Each row has a name. Each piece below is followed by the name of the row it came from. Each question is about the rows just above it. Some pieces are copies with a little noise.

K247: [ 5.98  0.77  2.39  5.49 -4.13  3.03  1.33  5.42  5.52  7.10]
K291: [-7.80  5.26  5.60 -5.31  3.72 -4.83 -5.60 -5.49  5.25 -3.65]
K896: [-0.80 -5.64 -4.21 -4.61  2.35 -3.26 -7.76 -1.77 -6.00 -0.85]
K798: [-0.48  4.22  5.89 -6.78 -5.22 -0.06 -2.25  3.27  5.95  3.48]
K883: [-3.73  8.05  6.34  0.37 -0.32 -0.38  2.84 -0.43  7.31 -1.08]
K56: [-4.70 -2.67 -4.55 -7.68  3.90 -2.30 -4.26 -4.35 -6.01 -4.54]
K527: [-2.32 -5.67 -7.34  4.47  8.17 -0.94 -3.89 -1.94 -8.36  0.32]
q: [ 5.97  0.77  2.40  5.49 -4.13  3.04  1.33  5.42  5.51  7.10]	K247
q: [-7.81  5.27  5.61 -5.31  3.73 -4.83 -5.60 -5.49  5.25 -3.66]	K291
q: [-0.46  4.23  5.90 -6.76 -5.20 -0.06 -2.25  3.25  5.95  3.48]	K798
q: [-3.73  8.04  6.34  0.38 -0.32 -0.40  2.83 -0.43  7.31 -1.08]	K883

K954: [-1.13  1.44 -0.73  3.43  5.80  3.07  6.57  0.05 -2.46 -3.91 -1.53 -3.68
 -4.98]
K291: [ 2.58  1.08 -2.05  2.03  2.45  3.31  1.03 -6.32 -2.88  2.33 -3.84  3.79
  5.20]
K362: [ 2.50 -2.25 -6.32 -4.12 -2.64 -4.05 -2.34  6.11 -2.37  3.99  6.98  4.08
  0.96]
K245: [-4.39  4.71  0.92  4.03  3.73  4.41  6.15 -0.19 -2.18  1.71  2.09  1.85
 -5.09]
K883: [-0.89  2.08  1.71  2.66  5.88  3.18  5.40 -5.62 -1.39 -2.42 -6.60 -3.06
  1.92]
K247: [ 1.53 -0.34 -6.19 -1.25 -0.93 -1.83 -0.07 -1.07 -1.87  4.55  7.80  3.98
  3.75]
q: [ 2.58  1.08 -2.05  2.02  2.45  3.31  1.03 -6.32 -2.88  2.33 -3.84  3.79
  5.20]	K291
q: [-4.39  4.72  0.93  4.02  3.73  4.42  6.15 -0.19 -2.22  1.72  2.10  1.86
 -5.07]	K245
q: [ 1.54 -0.35 -6.20 -1.25 -0.94 -1.83 -0.07 -1.07 -1.87  4.55  7.80  3.98
  3.74]	K247
q: [-1.14  1.44 -0.73  3.43  5.81  3.07  6.56  0.03 -2.45 -3.91 -1.54 -3.68
 -4.98]	K954

K245: [ 0.51  0.55  1.07  2.27  4.19 -1.11  0.53  2.70  1.32 -1.51  0.96  1.67
 -1.32 -0.29 -0.69  1.23  1.99  2.21 -1.92 -0.09  0.90 -1.10  1.13 -0.32
  1.01  0.76  2.19 -0.24  1.11 -0.86  0.15  1.88  1.00  1.29  4.72 -0.99
  3.59 -1.21 -0.24  0.27  1.47  2.04]
K896: [-0.07  0.67  1.43 -3.78 -5.28  0.27  1.33 -4.91 -0.83  0.95 -2.06  0.63
  1.00  1.55  0.60 -0.98 -1.22 -3.74 -0.15  0.19 -1.24  1.04  0.62 -0.62
  0.79 -2.18 -2.25 -0.08 -2.32  0.22  0.96 -3.62 -0.27 -2.50 -7.12  0.32
 -5.86  0.70 -0.42  0.89  0.88  0.96]
K362: [-0.20 -0.58 -1.50 -3.44 -3.30  1.28  1.75 -1.80  1.64  1.07 -2.08 -0.87
  3.21 -0.31  2.74  0.33 -0.95 -3.35  1.99 -0.91 -0.93  0.77  1.21  2.62
  0.26 -1.04 -1.96  2.41  0.51 -1.47 -2.22 -2.65 -1.79 -2.06 -5.20  0.38
 -5.21  2.30 -0.39  0.32  0.26 -2.47]
K291: [ 0.25 -1.06  1.52  2.12  4.75  0.41 -0.64  4.95  1.99 -0.32  0.95 -1.58
  0.69 -1.73  0.93  0.30  0.59  2.34  0.94 -1.16  1.13 -0.65 -0.06  2.13
 -0.72  2.09  1.58  1.01  3.21 -1.49 -0.03  2.56 -1.37  1.71  5.57 -0.18
  3.57  0.53  0.14 -0.53 -0.78  3.41]
K294: [ 0.54 -0.20  2.24  3.02  3.37 -0.55 -2.66  2.93 -1.69 -0.18  1.73 -1.11
 -1.91  0.15 -1.90 -0.78  0.04  2.91 -0.33  0.27  1.37 -0.40 -2.22 -1.62
 -1.23  1.93  1.16 -2.04  0.69  1.51  2.36  2.77  0.32  2.14  5.39  0.12
  4.82 -1.12  0.61 -0.58 -1.62  3.09]
K954: [-0.34 -0.85 -1.08 -2.90 -3.83  1.34 -0.13 -1.91  0.11  1.38 -1.48 -2.06
  2.24 -0.40  1.72 -0.72 -1.86 -2.73  2.49 -0.62 -0.84  0.77 -0.39  1.77
 -0.85 -0.57 -2.26  1.21  0.00 -0.18 -1.01 -2.12 -1.80 -1.55 -4.86  0.87
 -4.39  1.83  0.05 -0.14 -1.16 -2.03]
K883: [-0.07  0.67 -1.84 -3.78 -5.28  0.27  1.33 -4.91 -0.83  0.95 -2.06  0.63
  1.00  1.55  0.60 -0.12 -1.22 -3.74 -0.15  0.19 -1.24  1.04  0.62 -0.62
  0.79 -2.18 -2.25 -0.08 -2.32  0.22 -1.14 -3.62 -0.27 -2.50 -7.12  0.32
 -5.86  0.70 -0.42  0.89  0.88 -4.37]
q: [ 0.51  0.55  1.08  2.26  4.19 -1.12  0.52  2.71  1.33 -1.51  0.97  1.67
 -1.32 -0.29 -0.68  1.23  1.99  2.21 -1.92 -0.09  0.90 -1.10  1.13 -0.32
  1.01  0.76  2.18 -0.24  1.11 -0.86  0.15  1.88  1.01  1.29  4.72 -0.99
  3.60 -1.21 -0.24  0.28  1.47  2.04]	K245
q: [ 0.25 -1.05  1.52  2.12  4.74  0.42 -0.64  4.95  1.99 -0.32  0.95 -1.58
  0.69 -1.73  0.92  0.30  0.59  2.34  0.95 -1.16  1.13 -0.65 -0.06  2.14
 -0.72  2.09  1.59  1.02  3.21 -1.49 -0.03  2.55 -1.36  1.71  5.57 -0.18
  3.57  0.53  0.14 -0.53 -0.78  3.41]	K291
q: [ 0.54 -0.20  2.24  3.00  3.38 -0.55 -2.66  2.95 -1.68 -0.20  1.74 -1.12
 -1.93  0.16 -1.91 -0.79  0.04  2.92 -0.32  0.26  1.37 -0.39 -2.23 -1.63
 -1.23  1.94  1.15 -2.03  0.68  1.52  2.37  2.76  0.32  2.15  5.40  0.12
  4.84 -1.13  0.61 -0.58 -1.61  3.10]	K294
q: [-0.35 -0.85 -1.06 -2.91 -3.82  1.35 -0.13 -1.92  0.11  1.38 -1.49 -2.07
  2.24 -0.40  1.72 -0.72 -1.87 -2.72  2.49 -0.63 -0.85  0.78 -0.39  1.77
 -0.86 -0.57 -2.25  1.22 -0.01 -0.19 -1.00 -2.12 -1.81 -1.56 -4.86  0.86
 -4.37  1.83  0.05 -0.14 -1.16 -2.03]	K954

K883: [ 1.25  3.07  0.00  1.68 -0.17  3.78 -5.54  1.37  2.89 -2.04 -8.50  0.61
  0.89  0.48 -4.69 -6.10  3.62 -3.51  1.96  0.83 -4.72  0.41 -2.47 -5.35
  1.60  0.45  4.87  0.00]
K245: [ 2.21  3.25  0.35 -4.18  0.35  0.00 -5.95 -0.54  0.59 -7.08 -4.64  3.43
 -0.61 -2.68 -1.92 -3.31  3.73 -6.34  0.97 -0.34 -3.20 -1.30  0.00 -5.54
  2.53  0.00  0.00  2.67]
K56: [-1.84 -6.82  0.00 -0.12  1.30  4.51 -1.27 -0.36  6.16  0.00  4.64  4.07
  0.06 -4.50 -6.47 -1.15  3.43 -3.88  0.00  0.32 -4.71 -2.18 -0.17 -3.96
  1.35  0.00  1.53  4.51]
q: [-1.85 -6.81 -0.01 -0.11  1.30  4.51 -1.26 -0.36  6.17  0.00  4.65  4.06
  0.05 -4.50 -6.47 -1.14  3.42 -3.88  0.00  0.31 -4.71 -2.18 -0.16 -3.96
  1.34  0.01  1.52  4.52]	K56
q: [ 2.19  3.25  0.34 -4.16  0.35  0.00 -5.95 -0.54  0.58 -7.09 -4.63  3.43
 -0.61 -2.67 -1.93 -3.32  3.72 -6.35  0.96 -0.35 -3.22 -1.30 -0.02 -5.56
  2.54  0.01  0.00  2.67]	K245
q: [ 1.25  3.07  0.00  1.68 -0.17  3.78 -5.54  1.38  2.88 -2.03 -8.51  0.60
  0.88  0.48 -4.69 -6.10  3.62 -3.50  1.95  0.83 -4.71  0.42 -2.48 -5.35
  1.59  0.44  4.87  0.00]	K883

K896: [ 3.50  0.08 -7.21  1.98]
K798: [ 2.76  1.05 -4.88  2.44]
K362: [-3.65 -4.21  1.46 -0.62]
K247: [ 2.14  5.53 -0.87 -2.05]
K294: [ 3.50  0.56 -6.10  2.06]
K527: [-3.65 -4.21  1.46  1.20]
q: [-3.66 -4.22  1.46 -0.64]	K362
q: [ 2.76  1.05 -4.87  2.44]	K798
q: [ 3.50  0.07 -7.20  1.96]	K896
q: [ 2.12  5.53 -0.85 -2.06]	K247

K883: [ 1.51 -2.91  1.97  0.94  0.23]
K362: [-1.71 -0.65  1.26 -4.23  2.97]
K247: [-0.54  1.18 -1.10  0.72 -1.51]
K527: [-2.59 -1.03 -0.20  6.91 -4.00]
q: [-0.53  1.18 -1.10  0.73 -1.52]	K247
q: [ 1.50 -2.91  1.97  0.95  0.23]	K883
q: [-1.70 -0.65  1.28 -4.23  2.98]	K362

K247: [ 0.75  2.69  0.82  0.63 -1.43  0.72 -3.69 -0.12  3.85 -5.51 -4.70  1.77
 -0.01 -2.41  0.60 -1.38 -3.80  0.44 -2.97  0.26  0.51  6.23  2.01  0.39
 -0.97 -0.25  0.83]
K527: [ 1.93  2.91 -0.01 -0.53  3.39 -3.20  5.47  0.75 -1.51 -1.97 -6.47 -3.64
 -0.42 -0.12 -2.36  0.62  0.05  3.01 -2.93  1.25  0.30  0.19  1.27 -0.91
 -0.16 -1.57 -0.16]
K807: [-3.15  0.94  3.58  1.30  2.38 -0.83  2.34 -0.99 -3.24 -1.42  2.16  2.43
  0.06  1.55 -5.40 -5.44 -0.87  1.72  2.38 -2.03 -1.19  3.15  2.98 -3.74
  0.24 -0.48 -2.03]
K896: [ 0.76  1.94  0.37  0.80 -0.80  0.32 -3.51 -0.34  3.95 -5.12 -4.53  1.55
 -0.26 -2.46 -0.17 -1.69 -4.24  0.43 -3.11  0.70  1.08  6.91  1.96  0.13
 -0.20 -0.51  0.85]
K56: [-1.42  1.28 -2.81 -1.07 -4.78  3.15  2.87  2.89  2.20 -3.01  2.84 -3.07
  0.60  3.75 -1.18  0.16  3.09  3.47 -1.90 -0.88 -0.81 -2.88  0.99  2.30
  1.56  1.81 -0.82]
K294: [-0.04 -5.27  1.51  0.88 -1.46  1.02 -1.64 -2.38 -1.87 -1.97  2.89  3.08
  1.78  1.92  3.76  2.13 -0.54  0.38  0.71  1.05 -0.18 -1.25  3.15 -0.11
 -3.49  0.78 -1.83]
q: [-3.15  0.94  3.57  1.30  2.38 -0.83  2.35 -0.98 -3.24 -1.43  2.15  2.43
  0.06  1.55 -5.40 -5.45 -0.87  1.71  2.37 -2.03 -1.19  3.16  2.97 -3.74
  0.23 -0.47 -2.02]	K807
q: [-0.04 -5.27  1.51  0.88 -1.46  1.02 -1.64 -2.38 -1.87 -1.96  2.88  3.08
  1.77  1.91  3.76  2.13 -0.54  0.38  0.71  1.05 -0.19 -1.24  3.15 -0.11
 -3.49  0.78 -1.83]	K294
q: [ 0.76  1.95  0.37  0.81 -0.80  0.32 -3.50 -0.34  3.96 -5.11 -4.53  1.56
 -0.27 -2.47 -0.17 -1.69 -4.24  0.43 -3.11  0.70  1.08  6.92  1.96  0.14
 -0.20 -0.51  0.85]	K896

K527: [-1.15  2.15  2.86  1.87  3.73  0.23 -2.15 -0.42 -5.68 -0.29]
K883: [-1.15  2.15  2.86  1.87  3.73  0.23 -2.15  2.46  3.67  2.56]
K807: [ 6.09  4.24  4.47  3.40  5.12  0.35  1.09 -3.25 -2.18 -3.64]
q: [ 6.09  4.23  4.47  3.40  5.12  0.33  1.09 -3.25 -2.18 -3.63]	K807
q: [-1.15  2.15  2.85  1.86  3.72  0.23 -2.15 -0.42 -5.68 -0.29]	K527
q: [-1.15  2.15  2.85  1.87  3.73  0.23 -2.15  2.46  3.67  2.56]	K883

